Each row below holds a small network's activations on one input, seen along a few directions.
Each table varies a few parts of the input and shows all the possible inputs, shuffled.
A made-up example of a description, with smaller parts first: ring(8) and (point or ring(11) or (values(3) and line(4))).
Shared parts are said once, and a part with two or three values counts as separate values.

Other details of the inputs shift rows strongly along two fixed directions, in all tables alike. That doesn't count.

Rows:
r1: [  4  -6   1  -7   6   1   6  -4  12   2  11  -6 -20 -15  -6]
r2: [  2   7  14   8  -4   2 -11   1  -4   2 -20  14  28   3  -2]
r3: [  3   5 -15   3  -9   9 -11   7   2  12  -5  10   8  19   0]
r4: [  5   5  15   4  10   8  -1  -5   2   1 -11   8   9  -5  -1]
r5: [  7   8   3   2   6  13 -11   2  -1   7 -17  21  24   2   1]
r6: [  3  -5  10  -1   8   2   7  -9  10   0   5  -7 -17  -9  -2]
r7: [ -8  -6 -12   1 -10 -10  12   0   5  -1  15 -22 -30  16   1]
r8: [  2   3  14   4   4   0   0  -4  -2  -4 -12   3   9  -7  -1]
r9: [  3   8   1   0   4   4 -11   5  -9   2 -19  18  28  -3   0]
r10: [ 3  3  3 -2 11  8  1 -2  4  3 -4  6  1 -6  0]
r11: [-2  1  5 -2  3 -7  2  0 -6 -6 -8  0  7 -9  1]
r12: [ -2  -7   1 -10  14  -8  14  -5   3  -6  13 -14 -23 -22  -1]
r13: [ -1  -7   2  -6   1 -12   8  -5   0  -8   3 -11 -14 -15  -3]
r14: [ -3  -5  11  -2  16   1  18  -9   9  -4  14 -17 -29 -13   1]
r15: [  4   2   3  -5   8   1  -4  -1  -2  -1 -10   9  12 -13  -2]
r16: [ -2   9  13   9   4   3  -6   2  -9   1 -20  12  27   7   4]
r17: [ -9  -3 -31   7 -23   0   1  10   6  12  14 -14 -26  46   4]
r18: [  0   8  -8  11 -12  11 -13   9  -3  11 -15  14  19  31   4]
r19: [ -6  -5 -39   0 -27   1  -3  14   8  15  18 -12 -28  40   0]
r20: [  1  -9  10  -4   2 -11  14 -12  10  -8  13 -21 -32 -18  -7]
r21: [  0  -5  10  -1   3  -6   9  -8   5  -6   4 -13 -17 -10  -3]
r22: [  4  -8   1 -11   8  -8  10  -8   7  -6  12 -12 -24 -28  -7]
r23: [ -5   4   9   0   9  -4   2   1 -10  -6 -11   3  15 -10   4]
r24: [ -2  -7   6  -7   8 -14  14  -7   1 -11   7 -15 -21 -23  -3]
r25: [-13  -5 -39   2 -31 -13   1  15  -5   5  13 -19 -23  40   3]
r26: [  0  -2   2  -5  14   4  10  -5   7   0   9  -6 -17 -11   1]
r27: [-16  -4 -38   3 -27 -13   3  16  -6   5  14 -20 -22  40   6]
r28: [ 5  3  4 -2 12  9 -1 -2  3  3 -5  8  4 -8 -1]
r29: [ -4   9  -8  12 -16   3 -13   9 -10   7 -18  10  23  32   4]
r30: [  0   1   4  -2   1  -6   0   0  -6  -6 -10   1   8 -10  -1]
r31: [  0   8   9   9   6  10  -6   1  -3   6 -14  12  18  10   4]
r32: [ -5   3 -22   0 -10  -1  -6  11  -6   7  -4   4   6  20   3]
r33: [-11  -6 -37   2 -33 -14  -3  13  -3   6  12 -17 -20  36   0]
r34: [  1   1   0  -4   8  -1  -1   0  -3  -1  -6   5   6 -11  -1]
r35: [ 11  -1  17  -4  11   7  -8  -5  -8 -12   9  18  33 -27   3]
r36: [  3  -7   2 -11  11  -7  11  -7   5  -7  10 -11 -22 -27  -5]
r37: [ -2  -8  11  -3   7  -9  16 -11   7  -9  11 -20 -29 -16  -3]
r38: [  4  -3 -15   3 -13  13 -11   7  -3   1  23   9  15  20   8]
r39: [ -3   4  -6   8 -18  -2  -9   7  -3   6  -9   4  10  24   0]
r40: [ 6  3 14  3  5  6 -4 -6  5  3 -8  7  5 -6 -4]
r41: [  9   5  14  -2  18  10  -1  -6   2   1 -12  14  12 -18  -2]
r42: [  4  -4  10  -1  -3  -2  -5  -2 -10 -15  14   6  23 -13   4]
r43: [  4   7   0  -1  -1   3 -14   6  -5   4 -17  18  26  -3  -3]
r44: [-10  10  -6  13 -10   4  -9  11 -12   6 -16   9  24  32   8]
r45: [  9  -2  27   3   5   5  -4  -9  -6 -14   8  11  28 -18   4]
r46: [  5  -7  14  -4   8  -2  11 -11  14  -3  11 -13 -27 -19  -6]
r47: [ -4  -9 -28   6 -30   4  -3   8   2   3  39 -11 -15  41   8]
r48: [  8   4  25   3  11   7  -4  -7   5   2 -13  13  14 -17  -5]
r49: [  3   6   0  -1  -1   2 -14   6  -5   4 -16  18  27  -3  -3]
r50: [ -1  -9   7  -9   3 -15  11  -7   5  -9  10 -17 -23 -26  -8]
r51: [ -2   9  -8  11 -10  10 -12   9  -3  12 -14  14  19  33   6]
r52: [ -4  -4   3  -9  17  -5  15  -5   2  -7  11 -12 -19 -23   0]
r53: [ -3  -5   3  -8  18   3  17  -7   9  -2  17 -15 -29 -17   1]
r54: [  2   7   7   2  -4  -3 -12   5  -9  -1 -21  15  31  -3  -2]
r55: [  7   4   7  -2  11  10  -3  -2   3   3  -9  11   9 -11  -1]
Each input here is: ring(5) and (point or line(10)).
- The inputs of r22 and r3 match in every part but the ring(5) part. If r43 is changed in the same way as r22 into r3, which row does it become? => r19
- Which other rows does r2 become when the line(10) part takes its other values? List them by row number. => r7, r8, r16, r20, r21, r29, r37, r39, r44
- Which other rows does r47 become when the ring(5) part takes its other values? List them by row number. => r35, r38, r42, r45
- List by row number the other rows that have the ring(5) part in common with r47. => r4, r6, r14, r17, r18, r31, r40, r46, r48, r51
- List by row number the other rows that have the ring(5) part in common with r25. => r11, r13, r23, r24, r27, r30, r33, r42, r50, r54

Rows:
r56: [-2  1 -3 -1 -1 -3  0  2  1  2 -5 -1 -2  1 -2]
r57: [ 0  1 -4 -1 -1 -2  1  1 -1  1 -5 -1 -2  2  0]
r58: [ 0  1 -2  0  1  2 -2  1  3  4  0  1 -2  2 -1]
r59: [ 2  0 -1  1 -1  3 -1 -1  3  2  1  1 -3  3 -1]
r60: [ 1  0 -3  0  1  4  0  0  2  3  0  1 -3  3  0]
r61: [  8 -10  21 -10  18  -4  16 -17  10 -13  18 -12 -23 -40  -5]
r62: [ 0 -1 -4 -1 -3 -2 -1  1 -3 -2  1 -1  2  0  1]
r63: [ 2 -2 -1  0 -4  1 -2  1  1  0  6  1  1  1  0]
r64: [-2 -1 -3 -1 -3 -4 -1  2 -2 -1  1 -1  1 -1 -1]
r65: [-1  0 -5 -2 -2 -3  0  2 -3 -1  1 -1  1  0  0]
r66: [-2  2  0  1  1  1  1  1  2  3 -1 -1 -3  3  0]
r67: [-1  1  1  2 -1  1  0  0  2  2 -1 -1 -2  4  0]
r68: [ 1 -1 -4 -2  0  3 -1  2  0  0  5  2  1  1  1]
r69: [ 1  0 -1  1 -2  2 -2  0  3  3  0  1 -2  3 -1]
r70: [-1  0 -1  0 -2  1  0  2 -1  0  4  0  2  2  1]
r71: [-1  2 -2  1  2  3  1  1  1  3 -2  0 -3  4  1]
r72: [ 0 -1 -2  0 -5 -3 -1  1 -3 -3  1 -1  2  0  0]
r73: [ 0 -1 -3 -1 -2  2 -2  1  1  1  6  2  1  1  0]
r74: [-2  1 -2  1  1  0  2  0  0  1 -4 -1 -2  4  1]
r75: [-3  1 -2  1  1  0  1  1  0  2 -4 -1 -3  4  1]
r76: [-3  0 -1  0 -2 -2  0  2 -2  0  2 -1  1  2  1]
r77: [-1  0 -1  0 -3 -3 -1  1  0  1 -5 -1 -1  2 -2]
r78: [ 0  1  1  2 -1  2  1 -1  2  1 -1 -1 -3  4  0]
r79: [ 0  0 -2  1 -1  2  1  0 -1 -2  4  0  1  3  2]
r80: [-1  1 -1  2  1  3  1  0  1  2 -2  0 -2  5  1]
r81: [-1  1 -4 -1  0 -2  1  2  0  2 -5 -1 -2  2 -1]
r82: [  5  -1  17  -4  13  -3   5  -9   2  -6  -6   0  -2 -25  -4]
r83: [-1 -1  0  2 -3 -2 -1  0 -2 -2  2 -1  2  2  1]
r84: [  9  10  28   5  13  10 -12  -3  -8  -3 -24  27  46 -16   1]
r85: [ 1 -1  0  2 -3  1  0  0 -1 -2  5 -1  1  3  1]
r86: [-3  1 -1  1  0 -2  1  1  1  3 -4 -1 -3  3 -1]
r87: [ 2 -1 -4 -1 -1  3 -1  0  0 -1  6  2  1  2  2]
r88: [-1  0  0  2 -1 -1  1 -1  0  1 -3 -2 -2  4  0]
r89: [-2  0  1  2 -2 -2  0  0  1  1 -3 -2 -2  4 -1]
r90: [-1  0 -2  1 -1 -1  0  0 -3 -2  2 -1  2  2  2]
r91: [-1 -1  0  1 -4 -3 -1  1 -2 -2  2 -2  1  2  1]
r92: [-2  0 -2  0  0 -2  0  2 -3 -1  2 -1  1  2  2]
r93: [-1 -2 -2 -1 -5 -4 -1  1 -2 -2  2 -1  2  0 -1]
r94: [-1  0 -2  0  0  1  1  2 -1 -1  4  0  1  2  2]
r95: [ 1  1 -4  0  2  4 -1  1  2  4 -1  2 -3  2  0]
- The inputs of r69 and r67 match in every part but one. If r61 is changed in the same way as r69 into r67, which row does it become? => r85
- The inputs of r81 and r71 match in every part but one. If r62 is changed in the same way as r81 into r71, which row does it become? => r79
- What do these inputs look like to the network? => values(2) and line(4) and ring(5)
- A walk changes only the ring(5) part. It starts at r93 and steps to r64. List the rest of the walk in order. => r65, r62, r72
- Which other rows does r77 become when the values(2) part takes its other values? List them by row number. => r93

Rows:
r96: [ -3 -20   6  -9   0 -17  26 -14  11 -17  44 -39 -53 -24  -3]
r97: [ -6  -6 -26   3 -32  -9  -6  11  -3   2  16 -10  -8  31   1]
r98: [ 10   5  15   7  -1  15 -16  -1  -9  -5   1  25  46   0   6]
r99: [ 10  -1  18  -8  19   6  -2  -7  -6 -13   8  14  24 -36   2]
r100: [ -9  -2 -30  -1 -20 -10   1  10   2   9  -1 -14 -24  27  -3]
r101: [ -5   6  -8   9  -5   9  -1   4   9  17 -11  -1 -11  31   1]
r102: [  5   2  34   1  19  -1   7 -14   3  -8 -15   1   4 -28  -4]
r103: [  0 -11  -2 -10  -2 -14   9  -5   2 -10  18 -16 -21 -21  -5]
r104: [  8 -14  23 -12  24  -1  19 -19   5 -22  37 -13 -19 -49   1]
r105: [  1   8  13   6   3   3 -11   3 -16  -7 -15  19  43  -2   6]
r106: [ -2  10  -2   1  14   8  -1   3   4  13 -24   8   1   5  -1]
r107: [  7  -5  27  -8  28   0  19 -19  22   0  -3 -13 -37 -39 -12]
r108: [  2   8  -2   0   9   7  -3   1   7  14 -25   9  -2   2  -5]
r109: [-14   0 -26   6 -18  -7   3  11  -3   7   3 -14 -18  38   5]
r110: [-12  -4 -34   0 -24 -11  -2  15  -9   1  16 -12  -9  29   5]
r111: [  1  16  13   9  17  16  -8   1  -1  13 -36  22  26   7   3]
r112: [  1   5   6   4  -4  -2  -5   1  -1   4 -19   6   9   4  -4]
r113: [ 11   4   5  -2   1   9 -17   2  -8  -4  -3  26  41 -11   2]
r114: [  0  -8 -29   2 -30   2  -9  10   0   3  31  -4  -5  31   3]
r115: [ -4   8  -2   2   3  -2  -3   6  -7   4 -22   7  13   5   1]
- The inputs of r114 and r104 match in every part but one. If r112 is changed in the same way as r114 into r104, which row does it become? => r109
- What do these inputs look like to the network? => line(4) and ring(5)
